Each row below holds a small network's activations on one input, seen along a few directions.
In each table, some parts of the input vary, and every possible input appears once, in random order.
A made-up example of a description, with smaller parts first: ring(8) and (point or line(9) or (values(3) and line(6))).
Shared parts are said once, and a part with two or three values counts as separate values.
In the rows, 128 means zero.

Other details of the inputs shift rows strongly along two fixed directions, in all tables alike. That doesn't count.

Rows:
R1: [142 133 141 118 142 105 102 144 150 146 129 136]
R2: [113 132  92 112  95 195 218  87 108 112 112 104]
R3: [125 118 130 142 109 129 129 140 124 132 133 127]
R4: [132 132 150 125 142 111  85 127 124 132 131 132]
R5: [107 131 115 117 119 134 134 122 115 139 119 114]
R6: [130 139 128 116 152 140 154 122 127 139 132 116]
R7: [140 114 124 140 121 136 125 131 122 114 124 133]
R8: [113  83 166 208 102 128 163 134 148  75 152 180]
R9: [129 153 112 111 160 112 107 134 126 152 127 115]
R10: [122 142 131 116 133 137 137 118 111 116 120 111]
R11: [146 120 125 130 141 114  83 135 123 127 121 129]
R12: [138 126 134 131 125 109  90 157 118 138 129 122]
R13: [148 149 141 105 137 126 100 134 109 133 126 108]
R14: [127 149 111 110 134 128 149 122 145 132 129 120]
R15: [122 145 127 103 130 138 149 126 142 138 128 125]
R16: [117 131 119 115 110 137 136 122 115 144 124 116]
R17: [112 134 113 120 122 132 136 131 111 129 117 107]
R18: [114 122 112 142 121 136 196 117 153 104 137 144]
R19: [123  91 149 190 129  89 122 154 174 107 148 183]
R20: [142 131 154 124 133 114  88 128 124 137 135 134]
R21: [140 132 117 105 139 128  89 116 118 145 117 118]
R22: [134 110 125 137 118 136 123 116 128 126 127 142]
Each input here is: values(2) or line(5) or (values(3) and ring(5)).
Which other rows does R11 become when the ring(5) part takes its other values? List them by row number.
Answer: R2, R7, R21, R22
Which other rows does R10 become when the values(3) part takes its other values? List them by row number.
Answer: R11, R17

Rows:
R23: [137 117 148 137 106 120 127 119 117 127 133 136]
R24: [119 137 124 127 130 130 153 126 125 110 125 114]
R25: [133 119 166 146 150  87  71 153 146 127 135 150]
R26: [118 118 136 147 116 135 109 110 113 121 144 133]
R27: [115 127 119 142 125 153 138 123 105 122 116 118]
R28: [142 107 159 163 137  72  56 173 158 146 151 174]
R29: [122 121 128 148 125 133 116 136 109 116 120 138]
R30: [178 181 110  33 172 116  47 117 112 184 109  78]
R31: [126 105 130 127 116 136 125 139 124 121 126 130]
R32: [157  86 162 164 133  80  47 167 142 127 137 161]
R33: [114 134 121 125 121 139 152 127 135 148 131 124]
R34: [129 126 115 123 140 146 154 103 131 126 125 125]
R35: [128 122 124 143 118 136 119 131 121 113 117 128]
R36: [130 126 136 127 133 133 130 119 147 121 124 142]
R37: [132 125 134 127 137 132 133 119 138 126 129 149]
R38: [120 133 124 134 139 134 156 123 119 121 132 113]
R39: [123 130 112 130 118 150 144 120 105 119 116 124]
R40: [134 101 133 143 123 132 125 132 121 131 126 129]
R41: [135 117 150 137 102 121 124 119 126 121 129 129]
R42: [119 132 152 134 126 123 132 140 136 120 131 132]
R43: [134 103 153 163 144  72  61 161 157 141 144 176]
R44: [121 111 123 118 111 149 142 130 121 119 120 118]
R45: [131 123 135 134 141 137 133 116 141 132 131 142]
R46: [107 128 117 128 129 137 152 118 136 143 126 128]
R47: [129 120 126 146 120 133 116 133 120 114 119 134]
R48: [118 127 131 134 117 120 131 140 146 136 132 141]
R49: [112 131 125 126 142 136 156 113 119 124 125 115]
R50: [111 127 105 123 128 126 152 117 130 131 123 132]
R51: [136 121 124 129 140 126 133 116 135 119 129 145]
R52: [117 115 117 143 137 116 129 125 140 136 131 136]
R53: [107 140 134 117 132 138 155 118 125 121 120 122]
R54: [129 127 118 120 132 139 148 107 139 114 120 129]
R55: [115 101 123 135 114 157 160 125 117 121 128 123]
R56: [137 108 174 166 161  80  58 159 146 136 147 160]
R57: [117 124 134 136 107 134 109 110 117 111 136 130]
R58: [138 126 140 131 128 132 133 130 140 128 136 150]
R59: [120 139 107 122 117 133 161 131 129 134 133 124]
R60: [144 131 130 132 125 131 135 132 145 116 135 133]
R61: [129 118 124 150 127 140 121 128 115 124 124 128]
R62: [130 136 131 118 121 148 152 119 139 124 127 134]
R63: [111 126 124 130 126 120 131 129 144 134 125 140]
R64: [143 120 125 144 141 129 131 123 138 122 138 136]
R65: [124 119 116 138 115 146 144 123 111 131 120 117]
R66: [117 132 104 126 120 127 151 126 138 124 124 120]
R67: [124 124 112 127 110 144 148 123 106 127 117 122]
R68: [118 132 103 126 121 127 152 126 135 125 126 123]
R69: [114 132 117 131 116 152 138 123 110 112 108 116]
R70: [129 129 137 120  98 139 150 107 115 124 123 117]
R71: [115 130 119 134 118 149 136 125 109 113 111 122]
R72: [125 124 116 127 108 142 138 125 116 123 113 116]
R73: [142 126 123 133 132 127 132 124 143 112 130 133]
R74: [130 126 135 127 134 132 131 119 144 122 126 145]
R75: [144 132 129 132 126 131 136 132 142 117 137 136]
R76: [126 125 121 146 126 120 135 141 140 138 143 131]
R77: [119 139 109 122 113 134 157 131 138 129 129 117]
R78: [110 128 106 122 125 126 149 117 136 127 120 127]
R79: [136 127 142 131 124 133 130 130 149 122 132 143]
R80: [117 125 133 136 109 134 110 110 114 112 137 133]
R81: [136 117 148 141 110 128 130 114 118 133 134 125]
R82: [158  87 159 161 135  83  53 165 134 132 139 163]
R83: [125 129 121 138 119 116 133 144 144 128 137 134]
R84: [183 196 105  31 166 138  71 122 103 198 121  59]
R85: [121 141 129 129 131 141 161 129 119 126 136 110]
R86: [119 137 123 126 132 129 154 126 123 111 126 117]
R87: [125 123 112 140 128 111 133 136 135 129 135 139]
R88: [111 126 125 130 125 120 131 129 147 133 123 137]
R89: [137 124 142 138 132 137 132 127 143 133 138 142]
R90: [152 203 101  11 169 131  81 110  88 187  99  45]
R91: [143 124 124 136 134 124 130 126 142 112 132 139]
R92: [120 144 129 122 123 136 159 131 125 115 129 111]
R93: [118 128 104 134 129 131 154 123 132 135 131 119]
R94: [122 141 129 126 127 133 159 133 118 119 135 121]
R95: [170 159 162  91 173  85  15 163 122 188 138 106]
R96: [158 200 126  25 159 125  66 133  99 193 111  61]
R97: [118 123 137 135 139 114 128 128 133 111 125 130]
R98: [111 138 119 117 111 138 155 128 140 136 124 123]
R99: [120 134 148 131 129 125 138 138 126 127 135 136]
R100: [144 123 123 137 137 124 132 126 135 116 135 143]
R101: [108 139 133 118 135 137 157 118 118 125 123 127]
R102: [145 130 128 132 129 130 138 132 136 121 140 140]
R103: [112 134 123 119 138 131 157 115 116 118 123 122]
R104: [119 133 105 114 105 156 161 115 107 125 108 107]
R105: [127 128 132 140 139 114 134 136 123 115 135 133]
R106: [122 113 119 114 115 151 149 128 110 126 124 122]
R107: [127 113 123 123 110 143 145 124 120 121 114 118]
R108: [113 130 124 128 107 145 131 102 103 116 136 129]
R109: [116 118 117 135 128 111 127 128 146 125 124 136]
R110: [150 117 168 163 146  74  61 175 148 121 152 154]
Describe the family of inputs behind these rows.
Answer: line(4) and (values(2) or line(5) or (values(3) and ring(5)))
Changing only the line(4) part turns R74 into R45. The same change can be made to R96. Which row results?
Answer: R95
Changing only the line(4) part turns R66 into R68. The same change can be made to R97. Which row results?
Answer: R90
Changing only the line(4) part turns R27 into R71. The same change can be made to R84. Which row results?
Answer: R75
Which other rows does R102 become when the values(3) part takes its other values? List them by row number.
Answer: R59, R94
Which other rows does R80 become when the values(2) part takes its other values? List them by row number.
Answer: R70
A walk changes only the line(5) part. It starts at R55 and steps to R40. List the rest of the walk in order.
Answer: R65, R61, R27
Which other rows does R45 become when the values(3) part takes its other values? List them by row number.
Answer: R46, R56
Which other rows does R41 become when the values(2) part takes its other values? List them by row number.
Answer: R57
